These are the activations of a small neural network, seen along a few directions. Each row is one input.
Each table varies a few parts of the input and shows all the possible inputs, shuffled.
Descriptions start from the smaller parts, as in this example, which fits no table here: one of 2 separate values, together with either a single point or one of 11 places along a line or (one of 6 places along a line, together with one of 8 places around a ring).
Shared parts are said once, and a part with two or three values counts as separate values.

Other details of the inputs shift rows strongly along three fixed directions, in all tables alike. That doesn't count.

A family of inputs:
R1:  148  -43 -444  510  857 -362  761  125 -324 -190   87  484 -325 -345   31
R2:  133  -46   82 -636 -221 -143 -133   28  589   27   89  314 -328 -292 -125
R3:   47 -131  138   -4  -31  245  196  -21   73   80  218 -589   56  -28  214
R4:  -24 -167  163 -192  195  166  -47   29   44 -203 -169 -622  240  -32  339
R5:   26  252 -257 -433  151 -292  260  163  529 -408  170  564 -861 -515  267
R6:  -51  101 -132 -369 -135   18  387   31  312 -238  231  616 -508 -251  -59
R7:  -21  160   33 -226  385  208  -97 -180   -2  -47  -89 -537  290  123  328
R8: -257  355  -39 -910  138  -92   43  219  690 -663  -82  422 -747 -369  495
R9:  162    0  192 -410 -375  -83 -298 -118  497   29  124  429 -257 -251 -150
R10:   14   55   58  148 -168   83  -67  -23  -10  229   62 -448  123   24  449
R11:   49   71  145  219  -15  152  -71 -112   54  180  159 -405   45  -27  450
R12:   54  -65  100   23 -281  197  150  -76 -156   73  183 -487   67   -8  311
R13:  -30  221  -64   -2  151   81  -66   63  -12   82  296 -616  161  -79  132
R14:  -38  -33  349  -36  238  289 -219 -130  -59 -106 -148 -413  215   50  437
R15:  195 -435    2   75 -114   96   85 -105    5  487   42  248  602  205 -486
R16: -423   59   22  195  -78  250 -232    8 -271   85   47 -354  -16  266  237
R17: -401  219   16  140 -179  363 -215   23 -256  -64   -5 -479  -94  121  109
R18:  163  -46  123 -510 -569 -139 -332  -50  418  113   33  371 -104 -175 -230
R19:  261 -643   59  184 -323  -49 -427  -76 -144  457 -205  357  774  548 -888
R20:  249  -63 -187  497  409 -277  128  -62 -194  169   -7  418  125 -184 -112
R21: -431  134   42  149  -99   35  -83  -52 -200  145    1 -442   31  285  219
R22: -195   23  173  144 -140  -98  -22   -6  -49   55   -4 -491    9  444  312
R23:  -86  168   39  173 -271  218   27   82 -130 -175 -111 -566  -68  225   66
R24: -154  215    0   50  -72  153   18   32 -172  290  194 -402  190   28  319
R25:  250 -373  -23  116 -197   -2  -60  -88  -44  497  -63  243  576  133 -412
R26:  -76  140   46  173 -263  337  -21  106 -202 -188  -68 -507  -86  221   76
R27:   98 -181   37 -418  254   -4 -100 -150  235   -4 -293  102  198    0    0
R28:  149 -596 -243  581  127 -248 -111  -91 -442  375 -343  620  684  315 -952
R29: -121  218   90  185 -249   71   64   54  -57 -194 -149 -621  -29  226   45
R30:  216 -126 -258  366  617 -242  460   68 -247  223   -3  427  129 -107 -206
R31:  -62  156   74  218 -237  416 -115  143 -229 -202  -76 -464 -102  202   86
R32:  -49  -27  120    4   75  252  170   -1   99  277  188 -492  127   69  305
R33:   14  -59  195   99 -244  226  -67   74 -280  -99   37 -483 -137  284  207
R34:   24 -226 -393  646  373 -234  280    7 -536  -79 -347  556  -45  -56 -461
R35:   94 -138 -397  497  566 -224  715   47 -404  -74   93  553 -107 -216 -156
R36: -220  432  311 -684   12   32 -201  183  564 -666  -72  494 -651 -380  421
R37:  -40  178 -184 -400  120 -146  413  132  451 -364  234  565 -763 -405  150
R38:  174   24 -486  673  559 -486  440   82 -468 -148  -75  435 -184 -407   76
R39:  -27  -96 -359  637  401 -498  392  -32 -405 -108 -412  347  -40  -20 -395
R40:  -23  243    8  -19  181   87  -45   66  -12  275  198 -546  179  -13  249
R41:  239 -135 -279  483  264 -354  111    8 -292  256 -132  376  311 -114 -212
R42: -165  131  522 -815 -170  109 -429   69  497 -346  -64  243 -356 -251  210
R43:  255 -576   70  158 -319 -172 -368  -89  -72  446 -240  293  747  566 -875
R44:   61   10   70   16   84  132   25   18  139  272   81 -564  125  -12  357
R45: -437  207   97  164  -87 -114  -45  -83 -136  128  -33 -494   58  313  196
R46: -384  215  -24  149 -144  132  -55  -33 -226   -6  -64 -545  -19  132   38
R47:   75  -90  350 -692 -735 -234 -508   -2  502   70 -102  412   16  292 -739
R48:   72  231  -77 -193  -85 -184    5  -12  449 -328  181  585 -661 -478  124
R49:   71  116 -375    7  852 -254  417   16  -94 -498 -204  355 -304 -247  316
R50:   50  199  -85  185  741 -139  152  -28 -158 -528 -171  418 -238 -293  292
R51:   70  -90  313 -807 -778 -115 -541   12  483   65  -60  558 -154  228 -688
R52:  -37  163  201   -7  379  229 -228 -214 -101 -124 -101 -284  277   60  303
R53: -171  212  -53   66 -140  168   31   16 -214   98  273 -468  165  -68  179
R54: -228  161   19   11   22  249  229   33 -153  261  307 -363  168   87  261
R55:  120 -143  328 -682 -723   94 -688   58  359   72  -57  596  -89  236 -723
R56:   73 -176  184 -620 -510  101  -39  -98  413  162  195  467    3  -20 -442
R57:  273 -634   99  178 -327   51 -561  -48 -144  415 -198  354  730  554 -891
R58:  204   34 -376  697  683 -378  410   -8 -333 -190   64  465 -298 -439  120
R59:   59  131  -75  177 -284  104  -59    3  -51  -79  149 -562   97 -105  235
R60:   10  103  -67   75 -267  219  179   -9 -122  -76  213 -445   54  -50  241
Description of these inputs: one of 5 places around a ring, together with either one of 2 separate values or one of 4 places along a line or one of 6 places along a line.
Q: The inputs of R8 and R4 match in every part but the place on the ring of 5. If R60 is changed in the same way as R8 into R4, which row does it become?
A: R12
Q: The inputs of R43 and R23 match in every part but the place on the ring of 5. If R57 is changed in the same way as R43 into R23, which row does it become?
A: R31
Q: Start at R14 and move only the place on the ring of 5, one step at a time. The first step leads to R52. Which rows follow, in order?
A: R50, R36, R42
Q: Change only the choice among 2 separate values in R52. List by row number the other rows that result.
A: R7
Q: Change only the place on the line of 4 in R16. List by row number the other rows that result.
A: R21, R28, R45
Q: Change only the place on the line of 6 in R35. List by row number the other rows that result.
A: R1, R13, R38, R53, R58
